Each row below holds a small network's activations on one input, seen along a few directions.
Each table varies a few parts of the input and shows all the possible inputs, shuffled.
Descriptions start from the smaller parts, as in this example, which fits no table here: ring(8) and (point or (values(2) and line(4)) or line(9)).
Shared parts are said once, and a part with two or three values counts as separate values.
(in the rows, 128 means zero)

Other details of the inputs shift rows strongly along two fixed directions, in all tables alike. That doesn't count.

A family of inputs:
row 1: [120 141  69  83 159 129 138 133 148 133  92 127  89 199]
row 2: [122  96 183 162 155 124  99 154 114 133 174  79 143  69]
row 3: [128 131 176 144 110 120 112 135 109 132 165  97 161  72]
row 4: [166 180 154 160 130 151 127 181  50  90 167 152 166  80]
row 5: [121 158  60 116 119 141 175 109 138 106  89 176 113 160]
row 6: [134  87 181 128 132 109  84 130 117 132 148  78 138 107]
row 7: [137  95 195 123 123 107  77 124 102 136 156  79 141 102]
row 8: [107 106 133  87 125 100 102  97 158 153 119  71 119 147]
row 9: [125 131  58 120 123 136 165 113 164 134  87 184 104 166]
row 10: [143 159 163 172 137 149 119 167  96  86 149 134 163  86]
row 11: [119 121  49  85 124 122 163  97 140 136  92 150  97 175]
row 12: [107 121  58 111 122 126 160 102 185 129  78 171  93 180]
row 13: [154 183 111 140 144 155 139 163  89  90 125 156 146 126]
row 14: [135  98 136 153 100 120 132 127 118 133 148 152 140  83]
row 15: [148 201  64 133 161 165 162 173 100  84 102 173 132 150]
row 16: [124 143  69  74 155 124 135 134 130 125  95 125  92 196]
row 17: [153 167 100 153 106 150 170 144  84 106 129 195 146 111]
row 18: [143 197 108 120 120 144 148 151  93 107 138 151 149 121]
row 19: [106 101 123 110 163 129 113 117 180 151 106  95  99 170]
row 20: [129 137 182 130 108 119 103 129 103 138 170  97 157  90]
row 21: [103  27 177 120  96  86  94  76 184 189 147  96 103 125]
row 22: [132 111 157 151 152 133 108 160 108 115 153 100 148  85]
row 23: [112 101 204 130 105 108  94 100 158 168 155  73 136 107]
row 24: [108  31 185 120  93  86  94  74 161 179 139  82 113 124]
row 25: [116 170  57 117 172 151 156 151 148  96  85 147 106 174]
row 26: [111  79 106 103 108 102 130  93 160 154 106 129  99 156]
row 27: [141 186 162 159 111 143 126 149 100  92 151 136 176  81]
row 28: [140 154 102 152 111 144 158 133 118 105 113 190 141 120]
row 29: [125 164  55 104 171 147 157 162 119 110 109 144 105 164]
row 30: [129  78 140 147 102 112 124 116 134 141 141 137 134  90]
row 31: [105 148  80  73 140 119 133  94 183 142  77 111 103 201]
row 32: [106  86 174 148 160 121 100 121 173 152 136  76 119 121]
row 33: [121 127 178 181 154 140 114 158 126 111 159 106 146  78]
row 34: [ 94  81 120  97 171 110 110 119 176 166 122  73  80 167]
row 35: [144 119 194 128 120 119  90 132  96 135 160 102 140 108]
row 36: [113 150  64 116 183 145 151 145 160 126  93 132  94 178]
row 37: [137 167 157 141 115 138 120 133 115 120 145 124 161 102]
row 38: [144 154  84 148 112 147 168 139 116 117 124 201 132 119]
row 39: [ 98  76 117  90 165 111 104 115 175 158 108  72  90 170]
row 40: [124  90 201 176  84 119 107 109 135 131 156 131 152  75]
row 41: [138 121 152 154 100 137 138 109 116 133 146 149 148  94]
row 42: [119 178  55  84 135 132 165 134 135 125 101 142 111 172]
row 43: [116  68 177 140  98 109 111  81 167 158 126 114 127 126]
row 44: [118  87 194 139 142 121  89 131 139 158 162  78 128 104]
row 45: [130 129 181 133 109 117  99 129 105 133 165  93 162  81]
row 46: [109 114 114 116 168 126 128 137 153 149 127 101  96 151]
row 47: [153 139 188 157 128 137 102 155  82 116 168 117 157  87]
row 48: [129 117 106 115 106 123 151 108 132 144 113 156 110 151]
row 49: [142 146 138 173 164 146 130 185  81  95 163 122 158  62]
row 50: [117 103 141  86 141 108  94  91 169 147  95  87  99 186]
row 51: [161 166 143 151 136 145 123 179  54  86 158 141 164  82]
row 52: [136 182 158 169 112 145 137 152 107  93 152 139 175  72]
row 53: [137 172  64  79 151 135 143 133 118 116  87 146  98 196]
row 54: [142 159  81 140 113 148 171 131 115 110 103 192 131 139]
row 55: [104  62 206 117 126  97  67  89 182 154 131  53 110 146]
row 56: [144 153 137 137 143 139 121 146 114 102 123 131 143 130]
row 57: [108 122  85  91 162 124 126 112 180 133  78 110  92 203]
row 58: [124 104 111  77 145 105 104 110 139 135  98  90  99 176]
row 59: [163 215  90 156 151 169 160 194  58  74 137 182 155 108]
row 60: [151 226  95 155 129 164 172 169  89  75 127 179 173  99]
row 61: [133 103 163 143  96 126 128 100 119 151 153 134 138 100]
row 62: [113 163  47  83 140 124 161 127 147 118  84 127 110 172]
row 63: [108 135  68 103 181 136 145 136 166 143  97 119  82 187]
row 64: [108 102 176 110 110 106 103 101 162 170 144  79 122 130]
row 65: [139 148 101 149 108 143 157 130 120 116 114 189 135 126]
row 66: [154 179 100 159 111 158 174 140  87  90 130 195 159  98]
row 67: [113  84 156  85 136 103  85  83 174 163 104  72  95 183]
row 68: [144 153 154 168 148 155 126 173  90 110 163 135 154  84]
row 69: [156 157 101 157 106 145 168 148  62  90 147 179 162  73]
row 70: [133  94 158 154  94 119 127 119 130 150 156 151 134  92]
row 71: [130 189  72  89 133 139 152 129 132 125 100 144 120 173]
row 72: [147 191  55 122 161 153 160 181  82  81 108 163 131 141]
row 73: [119  65 182 140  87 102 106  98 137 163 157 118 127 103]
row 74: [103 112  75 100 117 118 152  85 182 135  72 149  90 194]
row 75: [125  80 162 133  95 109 120 102 127 154 146 124 128 114]
row 76: [137 109 171 149 139 124  98 153 102 115 154  94 152  87]
row 77: [124 135  54  87 119 129 171  99 141 141  97 166  93 184]
row 78: [112  75 105 107 109 102 130  94 161 149 103 126 102 153]
row 79: [161 188 162 167 124 150 120 170  59  69 151 152 172  78]
row 80: [121 105 132  79 137 104 100 108 135 147 117  90  98 172]
row 81: [132  93 171 142  93 117 122 105 109 147 166 125 142  87]
row 82: [129 183  86 116 135 146 157 135 137 119 104 145 133 149]
row 83: [117  76 116 110 107 104 130  94 150 148 108 121 109 146]
row 84: [133 125 182 173 147 143 107 153 121 116 156 112 157  82]
row 85: [121  66 193 145  88 107 102  91 151 168 150 117 128 107]
row 86: [134  99 166 150  89 119 124 117 118 146 154 148 136  98]
row 87: [138 137 145 137 141 133 116 160  96 116 153 119 140 108]
row 88: [118  99 111 133 113 121 140  99 175 145 106 154 114 143]
Each input here is: line(8) and (values(2) or line(4) or line(5)).
Q: Changing only the line(8) part turns row 53 into row 35. The same change can be made to row 85. Which row results?
A: row 86
Q: Changing only the line(8) part turns row 19 into row 22. The same change can be made to row 65. Which row results?
A: row 78
Q: Change only the line(5) part in row 63. List by row number the other rows that result.
A: row 47, row 53, row 59, row 68
Q: Change only the values(2) part in row 37. List by row number the other rows that result.
A: row 82
Q: A walk changes only the line(8) part. It starts at row 74 and steps to row 43. List the rest of the walk in order.
A: row 54, row 17, row 48, row 75, row 24, row 83
Q: Change only the line(5) part in row 44. List by row number the other rows that result.
A: row 1, row 4, row 35, row 46
Q: Change only the values(2) part in row 71. List by row number the other rows that result.
A: row 23
Q: List by row number the other rows that have the line(8) part in common with row 27.
A: row 5, row 10, row 12, row 25, row 33, row 40, row 52, row 55, row 74, row 79

A family of inputs:
row 89: [ 88  56 129 140 112 110 135  71 226 180 106 126  96 155]
row 90: [103  97 204 132 148 110  73 134 155 153 170  37 138  94]
row 91: [117 105  25  92 142 124 167 112 153 126  67 176  72 199]
row 92: [156 148 155 127  91 125 119 124  89 119 142 142 153 111]
row 93: [122 155  74  97 180 141 135 155 137 112  97 129  98 183]
row 94: [143 207 138 207 153 179 154 187 111  70 138 175 176  79]
row 95: [128 164 140 108 101 116 128 119 113 140 144 105 147 112]
row 96: [114  41 214 160 109 108  94 106 131 174 181  87 140  64]
row 97: [149 130 243 164  88 123  88 127  75 128 196  92 190  41]
row 98: [162 188  89 125 109 145 157 145  70  76 109 187 144 138]
row 99: [141 128  57 123 125 135 165 136 115 114 106 185 114 140]
row 100: [150 161  65 146 130 152 179 166  75 100 135 203 133 109]
row 101: [108 118  42  58 184 120 126 119 183 137  58 108  61 244]
row 102: [108  59 194 143 101  98  99 106 146 177 180  71 138  69]
row 103: [109  72 168  72  98  86  89  63 174 182 118  73  98 178]
row 104: [107  73 137  98 166 109  89 110 173 142  91  76  85 187]
row 105: [135 192  70 116 185 158 148 177 100  92 112 132 124 146]
row 106: [164 211 159 198  83 165 157 147  82  81 154 199 196  56]
Q: Describe the family of inputs behind these rows.
A: values(3) and (point or line(5))
Q: Changing only the values(3) part turns row 90 into row 102. The same change can be made to row 104. Which row results?
A: row 91
Q: List by row number the other rows that have the values(3) part in common with row 103.
A: row 92, row 95, row 97, row 98, row 106
Q: Change only the values(3) part in row 89. List by row number the other rows that result.
A: row 94, row 106
